Here are a small network's activations along a few directions, averaged over the inputs that share one value of a field.
Values that are neighbours, or in one group, have similar rows; names and order tell nothing.
Random noise pushes rows far along 2 fixed directions. That doesn't count. These rows show it; they differ only by the noise:
[ 169  548   54  152 -491   92 -235  356   71  330  198 -427 -449   37]
[ 187   73  288 -143    6 -278 -682 -175  127 -285  240  272 -384  -24]
[-274   35  -67   12 -310  545  269  261   17  349 -271 -453 -114 -208]
[ 402  674  183  138 -441 -247 -623  251  115  143  451 -213 -602  145]


B, 9 values:
b9: [-261  191 -299   55 -198  273  612  265 -369  328  -27 -304  617   16]
b7: [ 558  373  196  249  -58 -571 -751   58  328 -243  506  201 -619  284]
b2: [ 215   19 -126  262  171 -212  398  -42   51  272 -247  -65  -97  236]
b6: [ -94  -52 -180  315  -34  289  582   46  326  387 -379 -507    0   44]
b3: [-127 -348  151 -247   17  188 -165 -227  -41 -319  -49  240  214 -252]
b8: [-299  -25 -261  127 -337  586  405  336  -11  251 -272 -534  -93  -89]
b1: [ -22 -113 -130  -27  143 -160  253  -83 -267   25   47  221  549  108]
b5: [ 159  297   90 -176   25 -370 -556   65 -226 -423  533  321   13   56]
b4: [  32  141 -213  131  162  -42  675  172 -157  474  -97 -212  307  155]
B is arranged as a ring.
Question: Name the neighbours of b9, in listed order.
Answer: b1, b5
Question: Name the neighbours of b7, in listed order.
Answer: b6, b8

C, 9 values:
c8: [-612 -231   49 -203  -37  593 -213 -174  528 -325  -54 -428   93 -443]
c5: [-457 -158 -181   25  218  270  872 -124 -240  415 -395   58  300   23]
c4: [ 141 -159   -1  -23 -106   25 -319  128   86 -253   21   15 -180  -71]
c6: [ -86  -36   93  -21 -402  368 -320   56   96 -118   38  -21 -126 -139]
c1: [-268 -809 -170  238  408    6  668 -194  329   26 -463   71   89  -80]
c7: [-345  123 -192 -167 -184  698 -186   95   51 -131 -658 -305 -207 -136]
c2: [ 278  252  -46  -60  120 -453  145  136 -429   94  250   77  346  150]
c3: [-205 -189 -152   50  238  308  694   -3 -170  483 -258   98  158  102]
c9: [ 411 -426  432 -386  527 -866 -308 -495 -359 -528  325  805  440  -82]
C is arranged as a line.
Question: Name the neighbours of c3, in listed order.
Answer: c5, c1
Question: Name the neighbours of c7, in listed order.
Answer: c8, c6
